A small network was shown many inputs. Here are its activations along a few directions, one row for each input.
In each table, some parts of the input vary, and every possible input appears once, in random order.
Descriptions start from the smaller parts, as in this example, which fits no table here: one of 6 places along a line, together with either a single point or one of 9 places around a ring or (one of 3 separate values, together with one of 5 places around a ring).
Shared parts are said once, and a part with two or three values counts as separate values.
In the rows, zero is written as 128.

Other details of the inputs vary at random and push rows far along two fixed directions, the same in every table; ignore that.

Table:
r1: [130 115 132 151 116 145 127 115 111 139 141 128 122 115 133 134 133]
r2: [116 139 132  71  81  86 147 174 173  85  83 135 106 142 136  83 128]
r3: [127 145 140  89  82  97 152 160 180  99 115 142 100 142 118  95 123]
r4: [163 134  72 142 237 117 160 167 117 156 164  92 151 143  71 196  74]
r5: [117 117 130 137 121 137 119 120  99 134 132 129 131 121 145 130 131]
r6: [131 121 132 160 119 148 122 118 115 134 139 126 125 120 131 135 132]
r7: [120 120 127 134 135 130 111  96 112 133 126 134 133 136 134 128 149]
r8: [132 124 135 138 124 149 113  97 128 139 134 136 128 119 125 139 138]
r9: [126 118 134 159 114 150 121 113 112 138 137 130 123 116 132 134 134]
r10: [120 124 136 131 137 140 109 105 111 144 121 127 143 125 135 125 137]
r11: [129 113 130 139 130 141 112 116 105 132 137 130 134 120 158 132 137]
r12: [135 119 130 140 125 143 120 103 125 127 120 131 122 121 120 135 146]
r13: [109 150 134  70  83  91 142 169 177  93 103 137 113 139 137  88 114]
r14: [154 151  86  87 189  80 200 214 170 127 144 102 115 166  73 135  61]
r15: [128 128 139 143 122 136 118  99 129 133 143 136 129 124 117 133 140]
r16: [169 119  69 142 227 123 172 175 117 155 178  89 142 151  93 188  66]
r17: [118 134 134 136 132 135 105 105 113 136 122 132 145 120 138 133 137]
r18: [116 121 133 148 122 142 112 119 102 128 131 128 134 125 145 128 134]
r19: [131 123 138 142 123 145 111 101 124 133 127 132 125 117 119 143 144]
r20: [127 144 149  92  80 104 150 167 173  98  95 132 101 126 119  85 126]
r21: [116 127 133 129 130 126 109 104 117 134 131 134 134 136 133 132 142]
r22: [135 119 128 140 129 147 118  97 129 135 127 136 124 123 125 134 139]
r23: [167 113  69 137 225 119 174 174 117 159 178  98 138 145  97 185  67]
r24: [135 135 136 143 123 142 115 107 129 136 130 132 135 114 124 135 135]
r25: [121 112 131 137 120 137 116 115 100 134 133 134 129 118 152 128 134]
r26: [113 119 131 145 119 141 113 118  99 133 130 131 133 122 143 129 134]
r27: [141 113 134 148 116 146 122 114 121 133 142 131 124 113 147 131 139]
r28: [153 150  73  79 191  84 195 217 178 124 150 102 124 162  76 151  51]
r29: [127 116 132 139 123 139 112 119 106 127 134 126 135 123 154 129 135]
r30: [120 132 132 149 129 157 113 127 113 121 133 134 147 124 150 133 149]
r31: [134 124 138 145 133 141 123 108 123 135 120 126 125 117 118 134 139]
r32: [118 123 140 135 132 133 111 110 109 135 113 125 141 119 131 124 143]
r33: [118 125 130 125 129 138 103 102 118 135 126 134 136 127 139 133 137]
r34: [134 122 133 145 124 140 121  91 125 132 131 139 121 128 122 129 149]
r35: [131 132 134 159 122 161 123 125 128 123 138 133 136 119 140 136 148]
r36: [116 135 137 142 129 129 104 100 108 134 128 132 142 121 135 130 148]
r37: [133 126 139 141 128 146 121 101 128 140 125 132 125 119 127 129 136]
r38: [118 127 135 135 134 131 116 100 111 139 124 130 138 131 134 122 145]
r39: [162 114  68 140 224 121 173 171 111 162 178  96 135 145  93 185  68]
r40: [132 128 141 147 129 140 126  97 124 138 131 133 123 123 121 126 142]
r41: [133 126 142 142 130 149 117 102 126 143 128 130 128 118 123 128 135]
r42: [123 118 123 128 135 139 107  99 116 134 120 133 136 130 139 129 141]
r43: [111 145 139  69  77  85 142 177 175  88  89 136 108 140 135  89 124]
r44: [129 155 143 100  82  99 146 157 170 101 114 137 107 131 120  94 127]
r45: [120 140 134  88  83 100 151 185 155  91 108 129 112 142 147  89 114]
r46: [112 125 135 134 130 130 104 105 115 128 123 129 141 119 133 138 141]
r47: [108 150 136  77  86  82 145 168 172  95 110 138 114 146 131  88 121]
r48: [127 125 139 143 121 143 110 103 125 129 131 131 131 112 119 141 142]
r49: [113 149 139  77  93  87 150 170 163 103 102 130 113 143 130  78 124]
r50: [127 109 129 137 128 137 116 117 103 134 136 133 133 119 155 131 133]
r51: [136 118 137 155 114 149 123 116 116 131 138 126 126 119 137 133 136]
r52: [119 122 136 137 135 133 113 107 110 135 113 126 142 123 133 129 142]
r53: [113 146 143  75  78  97 146 163 171  99  89 138 112 139 144  75 124]
r54: [118 131 133 142 134 127 107 112 110 131 118 128 145 116 132 139 141]
Each input here is: one of 2 separate values, together with either a single point or one of 8 places around a ring or (one of 3 separate values, together with one of 6 places around a ring).
- Changing only the choice among 2 separate values turns r31 into r52. The same change can be made to r39. Which row results? => r25
- Changing only the choice among 2 separate values turns r26 into r9. The same change can be made to r7. Which row results? => r34
- Change only the choice among 2 separate values in r21. List by row number the other rows that result. => r3
- Change only the place on the ring of 6 in r17. List by row number the other rows that result. => r10, r13, r33, r42, r53

Table:
r55: [134 127 133 122 117 123 135 119 142 129 128 134 114 128 119 119 129]
r56: [132 129 133 118 118 120 135 126 143 125 118 130 117 129 120 118 129]
r57: [119 132 130 121 117 122 128 144 126 118 119 128 132 129 141 117 128]
r58: [132 118 130 120 107 122 140 134 134 125 132 133 111 129 136 115 124]
r59: [136 135 134 127 116 130 135 132 148 121 126 132 119 123 118 125 130]
r60: [105 128 124  96 127 105 117 135 120 120 111 131 138 142 150 112 127]
r61: [122 135 132 128 117 126 128 147 128 117 125 127 133 126 140 122 128]
r62: [129  97 139 180 140 173  89  57  72 159 143 131 140 106 145 150 159]
r63: [124 143 135 125 122 124 127 136 139 119 120 128 132 127 120 125 132]
r64: [164 122  64 142 237 126 171 177 114 158 177  92 145 151  88 193  66]
r65: [134 122 130 126 106 130 138 136 139 121 135 134 113 128 137 118 126]
r66: [130 140 132 129 120 128 131 137 143 120 125 128 127 124 117 129 128]
r67: [125 135 135 119 121 122 129 127 139 125 118 129 125 129 121 120 130]
r68: [109 135 125  98 137 105 117 123 129 124 110 130 139 142 131 118 131]
r69: [121 140 133 121 124 121 126 131 136 122 115 129 131 130 122 121 133]
r70: [138 110 138 179 142 173  95  55  95 158 150 134 137 109 126 155 156]
r71: [128 132 128 132 116 130 132 147 131 118 130 127 128 124 135 127 125]
r72: [123 127 129 121 121 124 131 140 126 124 124 127 127 128 137 119 124]
- Describe the family of inputs behind these rows. => one of 2 separate values, together with either a single point or one of 8 places around a ring
- Changing only the choice among 2 separate values turns r55 into r58. The same change can be made to r56. Which row results? => r62

Table:
r73: [117 164 110  80 142  94 147 159 185 119 134 133 122 158  90 122 103]
r74: [144 165 123  98 147  94 196 215 172 100 112 102 127 153  96 100 101]
r75: [123 103 198 129  26 142  87  96 127 114  84 155  97  73 165  84 175]
r76: [126 102 152 161  88 165  71  73 103 141 155 139 136  84 176 149 154]
r77: [109 153 140 144 114 169 108 113 136 111 128 144 153 126 137 124 166]
r78: [112 105 135 122  60 113 123 149 108 109 135 133 110 108 159 115 124]
r79: [160 111 115 188 169 162 147 125 103 170 134 106 121 129 138 142 119]
r80: [135 157 104 143 193 117 176 186 130 139 125  92 143 147  92 130  94]
r81: [157 134  99  80 161  79 204 183 168 135 136 109  92 152  78 117  72]
r82: [169 117  85 140 219 114 186 151 113 184 159 107 126 146  72 153  62]
r83: [117 132 115 176 159 147 133 136  80 127 162 114 156 143 124 154 131]
r84: [106 170 184 116  19 135 112 128 164  79 108 155 133 121 180  61 184]
r85: [101 131 165 174 103 158  75  70  74 139 102 120 151  83 138 126 151]
r86: [120 142 149  95  81 108 110  91 178  96  82 142 112 135 108 108 164]
r87: [148 137 124 156 139 167 104  99 124 113 102 137 146 124 120 143 165]
r88: [ 99 165 133  66  86  97 138 195 186  86  97 141 130 133 123 117 108]
r89: [ 78 139 181 130  32 110  96  82 120 109 119 169 107 124 151  82 184]
r90: [181 109  94 152 215 138 180 177 122 154 157  95 127 142  98 161  95]
r91: [144  89 144 147 107 169  83  72 121 126 107 137 109  83 142 160 153]
r92: [122 134 122  85  62  67 174 173 161 100 132 141  73 144 135  79 107]
r93: [108 164 132  93 100  88 123 179 163  98 122 142 139 123 142 122 108]
r94: [ 99 122 133 170 113 137  81  95  60 138 147 122 156 108 140 157 146]
r95: [ 89  94 134 105 157 138  67  31  62 150 104 135 153 156 174 111 161]
r96: [ 72 101 143  81 100 101  78  99  96 118  70 137 151 126 206  86 163]
r97: [112 104  83 115 222 141 108 121  61 153 123 116 170 167 172 132 135]
r98: [127 131 131 171 183 136 118  79  87 174 140 101 149 137  82 147 119]
r99: [149 134 129 113  94 133 160 175 174  98 149 144 116 146 156 105 115]
r100: [137  99 112 178 149 157 144 134  84 139 172 117 122 135 147 152 124]
r101: [137 119 142 153 117 153 106  58 114 159 174 158 126 120 145 138 140]
r102: [138 126 139 103  91 109 158 179 136 120  98 121 103 106 127 101  93]
r103: [169  95  93 153 191 149 122  60 115 172 156 119 121 128  91 188 135]
r104: [177 122  94  93 141 122 178 198 193  94 116 119  91 157 115 127  97]
r105: [150 133  65 124 224 113 146 164 127 139 119 105 167 135  70 216  90]
r106: [130 136 128  79  86 110 155 146 194 114 136 150  94 140 119  96 114]
r107: [128 122 137 168 182 144  98  96  72 157 129 104 165  95  99 174 128]
r108: [126 171 113  89 139  76 152 159 174 117 149 135 125 162 104 117  95]
r109: [131  93 112 167 165 171  92  95  96 164 169 126 149  95 132 191 127]
r110: [140 116 129 158 128 188 120 114 136 129 149 145 123 120 151 138 143]
r111: [107 150 169  95  87  79 138 138 176 110 100 126 102 131 100  68 145]
- Changing only one part turns r107 into r111. The same change can be made to r93. Which row results? => r108
- Describe the family of inputs behind these rows. => one of 3 separate values, together with either a single point or (one of 2 separate values, together with one of 6 places around a ring)
- Change only the choice among 2 separate values in r101. List by row number the other rows that result. => r108
- Change only the place on the ring of 6 in r101. List by row number the other rows that result. => r81, r82, r92, r103, r106
- Change only the choice among 3 separate values in r97. List by row number the other rows that result. => r95, r96

Table:
r112: [152 118 106 182 207 161 128 105  89 168 164 106 149 121  96 185 116]
r113: [132 147 144  83  68  91 172 185 189  91  99 134  88 133 121  75 114]
r114: [142 126 122 144 131 138 141 144 127 130 140 122 123 124 122 137 119]
r115: [123 140  90  87 179  81 158 184 132 129 132 108 136 164 108 136  80]
r116: [127 155 145  83  66  96 162 188 193  86  98 136  96 132 122  81 120]
r117: [132 115 142 163 111 165 104  90 113 134 144 140 129 107 143 141 151]
r118: [121 147  93  92 175  83 156 189 136 122 130 110 141 160 110 140  84]
r119: [130 142 143  97  81 106 155 160 176 104 107 136 100 131 119  92 122]
r120: [117 113 120 143 164 143 101  92  86 148 129 127 151 132 141 144 142]
r121: [ 95 126 158 138  93 139  78  80 102 123 108 143 144 110 155 115 170]
r122: [157 131  88  94 157  90 195 212 166 119 149 110 107 154  99 136  67]
r123: [127 115  99 155 217 142 109  96  70 172 163 110 167 140 123 175 116]
r124: [123 129  93 107 190 101 141 153 113 141 136 108 145 150 107 151  94]
r125: [110 136 133  74  97  92 138 162 153  98  91 132 118 146 146  85 125]
r126: [121 118 168 154  56 159 101  92 126 115 123 151 113  97 161 107 171]
r127: [104 123 159 135  94 145  78  76 108 126  99 143 141 105 158 115 171]
r128: [ 99 126 154 133  93 141  87  89 109 119 100 147 141 116 166 107 173]
r129: [143 129 119 134 147 127 136 111 138 140 144 128 123 135 104 143 124]
r130: [152 129  98 127 175 123 161 154 139 142 151 111 125 142  95 155  93]
r131: [138 119 136 172 135 160 114  99 102 145 140 125 133 108 126 146 142]
r132: [129 151 140  95  81 104 148 156 183  96 112 141 105 135 117  97 129]
r133: [145 131 117 109 115 107 170 178 157 116 130 123 104 137 117 114 100]
r134: [139 112 138 168 129 157 118  90 102 149 139 126 125 110 125 139 143]
r135: [136 107  91 154 234 144 107  92  69 178 151 105 167 133 110 191 112]
r136: [138 119 130 166 137 164 109  95 112 141 148 130 137 113 130 153 141]
r137: [122 116 169 151  56 162  94  71 129 121 119 155 112  99 158 103 174]
r138: [ 99 134 159 102  69 118 103 121 138  98  87 145 127 124 165  84 161]
r139: [139 132 123 139 140 139 136 134 135 131 138 123 128 127 114 143 121]
r140: [151 121 102 125 155 124 157 153 140 134 154 120 118 139 113 148  97]
r141: [ 97 132 161 133  87 138  85  87 108 123 113 146 142 116 168 102 168]
- Changing only one part turns r130 into r139. The same change can be made to r134. Which row results? => r131
- Describe the family of inputs behind these rows. => one of 2 separate values, together with either a single point or one of 6 places around a ring or one of 8 places around a ring
